These are the activations of a small neural network, seen along a few directions. Each row is one input.
Each table varies a few parts of the input and shows all the possible inputs, shuffled.
Descriptions start from the smaller parts, as in this example, which fits no table here: one of 2 separate values, together with either a single point or one of 11 places along a line or (one of 4 places along a line, together with one of 8 places around a ring).
Shared parts are said once, and a part with two or three values counts as separate values.
In the rows, zero is written as 128.

Other details of the inputs vary at random and push rows far along two fixed directions, the same in every table; ignore that.

A family of inputs:
x1: [153 142 106 121  52 142 131 144 101 127  70 148 201 136 152]
x2: [123 132 166 118 121 117 129 143  53  98 121 109 110 179 171]
x3: [142 127 117 132  44 135 124 143 110 110  60 140 174 116 151]
x4: [135 134 168 124 215  79 146 100 108 111 188 105  84 171  98]
x5: [118 137 159 111 117 111 139 145  59  97 122 115 109 184 171]
x6: [158 145 180 115 109  88 131 133  37  54 111 110 106 208 166]
x7: [135 124 112 122 143 142 117 132 196 155 151 142 147  87  85]
x8: [107 112 104 123 147 156 126 130 193 168 150 138 126  87 120]
x9: [128 138  96 156 161 130 130 105 180 176 142 146 144  92  97]
x10: [118 119 157 120 190 115 138 131 133 126 189 102  60 173 123]
x11: [146 124 111 128  50 133 121 147 109 109  58 149 184 118 156]
x12: [120 129  97 121  70 153 126 146 111 160  80 146 172 113 164]
x13: [116 105 110 129 151 161 115 130 181 171 150 134 126  74 119]
x14: [147 130 102 123 143 139 110 117 193 170 152 144 139  97  99]
x15: [111 118  93 147 142 139 117 100 181 152 140 138 130  80  81]
x16: [106 116 104 117 147 154 123 130 189 169 150 140 125  82 118]
x17: [122 117  97 132 165 128 132 111 184 162 137 134 157  86  86]
x18: [120 135 161 138 190  94 129  88 109 101 192 106  58 166  90]
x19: [126 147 160 146 205  89 136  98 108  97 192 104  59 161 100]
x20: [124 147 164 144 123  91 145 129  32  41  97 109 112 185 152]
x21: [111 111 110 125 151 160 114 128 184 171 148 135 127  77 119]
x22: [121 122 169 122 196 117 120 126 117 128 194 101  63 151 125]
x23: [152 137 111 131  42 134 124 133 104 124  66 137 175 130 158]
x24: [137 134 193 124 178  99 127 122 124  83 185  92  47 154  90]
x25: [145 127 109 124  52 138 124 152 108 112  57 152 195 122 151]
x26: [153 140 114 135  39 141 129 134 101 126  67 132 170 127 149]
x27: [112 103  97 127 146 158 133 136 196 168 148 136 122  95 115]
x28: [108 116 107 117 149 156 118 130 184 172 146 139 124  78 115]
x29: [119 123  95 127  68 153 133 146 122 156  84 143 174 123 168]
x30: [127 149 173 142 133  88 149 133  35  48  91 113 124 191 153]
Each input here is: one of 2 separate values, together with either one of 4 places along a line or one of 5 places along a line or one of 6 places along a line.
Question: The inputs of x16 and x5 match in every part but the choice among 2 separate values. If x8 is changed in the same way as x16 into x5, which row does it become?
Answer: x29
Question: Change only the choice among 2 separate values in x15. List by row number the other rows that result.
Answer: x18

A family of inputs:
x31: [169 143 144 125  61 124 129 141  93  98  98 122 133 171 160]
x32: [142 156 137 131  92 106 147 134  64 123  92 127 155 175 165]
x33: [113 137 140 149 194 119 111  99 134 125 178 126  81 111  98]
x34: [ 85 102 154  83 190 142 120 148 154 150 199 112  38 142 167]
x35: [106 135  64 161 104 160 131 111 175 192  92 150 174  50 114]
x36: [114 111 125 128 211 114 156 119 157 121 175 121 104 140  94]
x37: [135 130 157 102  90 115 134 149  84  65  90 131 148 160 132]
x38: [124 125 132 134 195  99 144 103 146 151 196 117  84 170  99]
x39: [125 132 157 122 219 107 115 123 147 107 184 125  99 128 102]
x40: [137 127 150 138  84 115 129 119  53  86  82 119 139 139 152]
x41: [138 107  92 122 118 148 112 127 199 172 103 152 192  54 104]
x42: [100 127 115 158  98 118 153 112  56  91  79 120 141 169 154]
x43: [139 133 143 150  63 121 129 141  82  71  81 114 114 148 153]
x44: [155 146 147 107  72 116 130 131  77  96 113 124 135 177 142]
x45: [116 132 159 129 173 108 116 105 143 102 191 104  53 128  77]
x46: [148 126 155 124  78 121 134 163 102  65  74 130 144 158 150]
x47: [146 138  62 140 102 157 102 121 179 204 112 166 191  76 123]
x48: [120 129  69 137 118 154 140 136 192 182  93 159 202  57 116]
x49: [159 124  81 126  99 149 106 113 188 203 120 145 179  71 111]
x50: [ 91  98 175  95 196 165 122 164 136 156 207  96  54 137 149]
Question: Describe the family of inputs behind these rows.
Answer: either one of 2 separate values or (one of 3 separate values, together with one of 6 places along a line)
Question: Change only the choice among 3 separate values in x45. List by row number the other rows that result.
Answer: x37, x44

A family of inputs:
x51: [119 129  50 159  55 162 140 124 125 160  49 169 226  99 155]
x52: [109 129 183 126 242 108 135 132 132 103 199  93  51 156 129]
x53: [120 127  64 157  54 164 144 124 119 167  48 157 226  88 139]
x54: [133 131 183 130  99 113 121 144  57  54  84 122 110 142 164]
x55: [123 138 141 142 116  98 153 117  33  79  92 115 136 171 156]
x56: [126 130 180 100 238 103 133 135 114 131 217 106  61 171 119]
x57: [110 129  80 144  70 172 136 171 129 153  52 156 201  80 176]
x58: [ 98 127 185 130 229 115 120 119 116 100 193  96  26 135 118]
x59: [126 133 116 124 153 153 106 127 219 167 164 138 113  67  99]
x60: [152 152 156 136  91  88 138 129  61  69  85 120 140 177 131]
x61: [139 134 185 119 176 112 105 112 131 112 217  79  14 163 102]
x62: [151 153 158 132  88  85 140 126  60  73  85 116 142 176 132]
x63: [161 144 171  98 114 106 131 161  58  92 115 124 140 184 164]
x64: [149 143 188 134 210  89 132  99 130  90 201  98  58 161  65]
x65: [149 131  92 141 148 124 118  89 214 174 156 135 138  61  63]
x66: [121 126  51 157  59 150 136 119 118 156  49 162 216  88 151]
x67: [158 129 163 122  85 112 139 148  76  97 107 111 113 199 177]
x68: [145 138 195  97 209 102  95 115 121 111 216  96  53 157  99]
x69: [130 131 118 133 167 149 115 147 219 161 160 137 121  65  98]
x70: [124 141 161  91 116 118 137 139  41 111 121 126 129 189 182]
x71: [118 129 182 102 224 110 108 113 105 126 215  97  51 158 113]
x72: [149 130  92 145 151 128 116  93 212 168 156 139 134  64  62]
x73: [153 136  65 155  40 153 126 125 145 143  52 169 221  95 130]
x74: [103 109 100 142 146 160 105 114 194 189 175 127  97  75 105]
x75: [160 148 149 137  96  92 134 119  57  59  91 125 135 172 139]
x76: [ 93 108 109 148 175 155 111 121 195 172 150 143 107  43 109]
x77: [ 97 106 177 105 215 114 127 120 125  90 203  91  38 155  97]
x78: [130 109 174 108  87 113 128 147  69  45  94 120 124 159 142]
x79: [147 130  97 151 155 140 115 100 215 168 158 146 137  77  61]
x80: [130 127 165  91  85 117 141 151  82  60 105 120 120 183 149]
x81: [115 123 169 122 209 111 141 131 128 128 218  95  25 179 128]
x82: [ 92  85 108 122 166 152 119 122 201 157 163 137 115  68  84]
x83: [149 140  66 152  39 139 121 130 146 147  44 167 217  93 124]
x84: [112 122  81 156 174 149 128  98 198 187 158 145 141  78  81]
x85: [122 139 143 137 113  94 156 113  31  83  92 111 138 171 158]
x86: [139 127 158 101 133 110 145 147  47 112 106 121 146 196 189]
x87: [149 155 146 138  96  87 133 130  66  62  90 129 136 189 142]
x88: [114 118  63 140  21 183 119 136 121 180  61 142 176  92 172]
x89: [155 136 160 123  76 116 140 157  70  92 113 111 106 192 172]
x90: [129 118 187 101 210 102 136 148 154  77 205  98  50 165  90]
x91: [ 99 117 153  95 105 126 155 147  63  75 105 118 117 186 165]
x92: [146 143 159 112  59 122 134 142  69  95 115 115  97 193 174]
x93: [136 139 176 125  94 121 119 143  56  60  82 113 109 151 165]
x94: [101 129  71 154 173 134 125 102 209 188 160 150 135  86  90]
x95: [101 119  89 125 141 163 126 116 205 210 181 135  90  97 121]
x96: [104  91 101 116 178 151 137 132 219 176 159 134 129  92 103]
x97: [ 95 126 103 131 171 159 119 126 201 182 165 138 110  69 117]
x98: [120 117 173 122 214 106 139 122 134 133 212  94  32 187 133]
x99: [155 136  79 148  30 151 133 123 138 155  48 153 228  82 120]
x100: [121 141 154 139 112 108 160 121  33  87  94 110 145 178 150]
x101: [146 132  81 147 155 129 111  96 220 163 159 149 133  74  74]
x102: [113 131  52 158  57 148 136 127 128 167  45 166 220  95 145]
x103: [110 113 155 108 118 123 159 168  64  71 101 115 126 182 164]
x104: [114 111 106 121 170 150  99 118 184 196 174 142 136  65 104]
x105: [155 120 110 105 173 136 111 127 212 198 168 142 145  97 106]
x106: [141 122  84 142  10 169 102 140 138 158  66 146 187  82 153]
x107: [145 141 171 124 110 115 134 160  75  66  90 113 136 166 176]
x108: [103 126  83 148 169 130 131  99 201 199 155 136 138  75  80]
x109: [140 104  88 114  52 157 137 160 165 139  55 153 212 104 147]
x110: [123 103 113 112 147 152 103 122 218 151 165 129 111  71  73]
x111: [115 142 144 142 114  97 152 127  41  86  88 118 138 182 151]
x112: [154 151 172  87  99 110 123 142  60  96 121 127 133 185 165]
x113: [118 128  45 156  58 150 138 120 123 154  52 165 217  93 160]
x114: [140 120 118 115 154 142  86 119 199 181 174 142 140  64  90]
Question: Describe the family of inputs behind these rows.
Answer: one of 2 separate values, together with either (one of 3 separate values, together with one of 4 places along a line) or (one of 4 separate values, together with one of 5 places along a line)
Question: The inputs of x102 and x83 match in every part but the choice among 2 separate values. If x98 is changed in the same way as x102 into x83, which row does it become?
Answer: x67
Question: The inputs of x58 and x93 match in every part but the choice among 2 separate values. If x94 is changed in the same way as x58 into x93, which row does it become?
Answer: x87
Question: Change only the place on the line of 4 in x85. List by row number the other rows that result.
Answer: x55, x66, x113
Question: Change only the choice among 2 separate values in x61. List by row number the other rows that result.
Answer: x88
Question: Change only the choice among 2 separate values in x104. List by row number the other rows that result.
Answer: x114
Question: Change only the choice among 4 separate values in x98. List by row number the other rows that result.
Answer: x52, x86, x96
